These are the activations of a small neural network, seen along a few directions. Each row is one input.
In each table, some parts of the input vary, and every possible input appears once, in random order.
A made-up example of a description, with smaller parts first: ring(8) and (point or (values(2) and line(4)) or line(11)).
Shared parts are said once, and a part with two or three values counts as separate values.
In the rows, 128 means zero.

Other details of the inputs vary at random and push rows far along three fixed directions, the same in every table; ignore that.

Table:
r1: [112 101 155 174 104 160 122 104  84 109 186  59 100]
r2: [127 109  76 180 124 196  85 142  82 120 191 130 169]
r3: [112 162 156  78 146 129 141 153 115 141  75 107 136]
r4: [127 137 122 115 119 109 130 120 174 110 108 151 122]
r5: [143 138 144 108 134 126 131 148 103 158 128 110 138]
r6: [130 153  85 122 161 139 126 168 114 165 128 143 167]
r7: [142 110   4 184 156 185  89 164 122 148 190 179 193]
r8: [136 166 153  76 142 102 141 128 128 147  72 135 135]
r9: [130 126  93 136 138  90 135 126 169  96 102 177 134]
r10: [151 111  33 164 134 153  89 140 123 142 178 190 172]
r11: [124 120 144 118 110  78 136 110 142  97  98 152 105]
r12: [136 157 141  99 143 117 141 126 152 136  98 131 124]
r13: [119 170 132 110 169 158 136 166  96 159 124 101 166]
r14: [143 137  97 110  94  56 146  82 200  94  74 209 118]
r15: [129 109 101 140  97 104 130  90 192  97 119 175 107]
r16: [133 114 190 129 108 136 133 100  91 135 152  70 101]
r17: [119 156  95  97 172 113 131 173 139 123  78 164 164]
r18: [129 114 176 139 117 131 143 115 104 147 153  67  88]
r19: [109  96 192 151 108 141 130 118 104 109 147  75  89]
r20: [132 180 137  72 159 100 154 142 157 148  65 144 138]
r21: [148 141 101 109 124  63 161 104 192 133  79 189 110]
r22: [131 141 125 117 146 141 125 159 120 161 130 118 136]
r23: [131 175 118  78 166 122 123 180  99 174  94 128 167]
r24: [121 129  13 177 177 181  90 193 119 119 170 173 227]
r25: [137 132 143 109 132 152 122 136 105 143 140 114 142]
r26: [118  65 118 197  92 128 115  83 127  89 177 125  89]
r27: [147 111 162 123 108 121 127 118 119 145 143 109  98]
r28: [130 141 146 128 141 145 133 151 105 159 145  87 127]
r29: [128 104 147 140 112 124 118 125 121  93 153 131 115]
r30: [129 133 144 125 128 134 132 114 138 137 127 122 113]
r31: [118 131 159 113 112 109 145 103 136 115 101 106  95]
r32: [121 148 146 113 138 164 115 166  74 138 142  84 170]
r33: [116 132 157 103 137 111 142 144 133 119  84 130 119]
r34: [119  93 189 146 105 125 128 115  89 104 158  75  98]
r35: [118 111 177 130 109 129 143  91 114 136 132  88  85]
r36: [148 150 129  78 129  94 140 112 163 135  69 177 126]
r37: [106 125 131 145 154 161 110 169  97 126 150  96 161]
r38: [133 112  98 151  97  97 135  82 185  93 129 163 107]
r39: [110 150 195 102 134 148 133 143  95 133 115  52 114]
r40: [124 105 125 169 112 145 126  90 112 130 172 109 115]
r41: [125 121 100 129 131  98 128 130 182 101  96 184 133]
r42: [145 131  89 139 131 122 131 137 159 142 135 165 139]
r43: [108 155 149  94 161 154 117 193  71 137 106 111 164]
r44: [136  91  97 193 109 163 109  95 135 118 204 128 123]
r45: [117 161 181  82 149 137 142 140 105 157  91  92 120]
r46: [138 128 137 113 107 123 128 117 147 108 120 143 125]
r47: [134  95 119 161 105 120 128  94 133 137 155 129  98]
r48: [127  68 123 181  62 105 128  42 179  82 160 147  61]
Each input here is: line(4) and (values(4) or ring(8)).
Question: The inputs of r16 and r34 match in every part but the line(4) part. If r45 is changed in the same way as r16 into r34, which row does it become?
Answer: r33
Question: A walk changes only the line(4) part. It starts at r28 and steps to r12. List the rest of the walk in order.
Answer: r39, r37
Question: List by row number the other rows that have the line(4) part in common with r42.
Answer: r5, r6, r7, r10, r18, r21, r22, r23, r27, r28, r47
Question: Which other rows does r24 become when the line(4) part takes its other values? List them by row number.
Answer: r18, r20, r38

Table:
r49: [149  94  77 171 111 143 110 115 132 129 189 159 139]
r50: [125 143 153  84 133  73 151 133 157 117  55 153 108]
r51: [123 151 116 118 169 168 119 187  73 172 143 100 169]
r52: [134  93 209 151  65 107 146  30 127 123 156  66  37]
r53: [115 114 125 150 122 131 126 120 130 101 145 121 126]
r54: [131 139  75 133 142 120 138 119 183 142 112 170 136]
r55: [126 146 137  92 133  67 159 121 174 106  56 170 116]
r56: [110 152 174  81 140 131 133 147 109 121  88 107 142]
r57: [121 115 104 154 130 160 100 148  99 117 163 127 163]
r58: [137 108  89 146 111 117 116 115 163  91 129 184 137]
r59: [141 102 191 145  85 132 125  84 102 133 172  77  67]
r60: [139 109 112 157 123 170 111 127  92 139 182 111 142]
r61: [126 174 181  66 166 133 142 186  81 185  89  83 140]
r62: [128 143 156 101 130 118 150 118 130 148 108 105 106]
r63: [129 105  81 167 100 112 120  85 173  83 143 176 126]
r64: [123 118  90 157 152 174  92 182  80 127 168 119 178]
r65: [115 155  81 114 154 113 135 149 200 109  84 186 154]
r66: [132 144 153 116 139 135 132 138  99 160 121  92 118]
Question: Describe the family of inputs behind these rows.
Answer: values(2) and (point or ring(8))
Question: The inputs of r63 and r52 match in every part but the values(2) part. If r56 is changed in the same way as r63 into r52, which row does it become?
Answer: r60
Question: Which other rows does r61 become when the values(2) part takes its other values? List them by row number.
Answer: r64
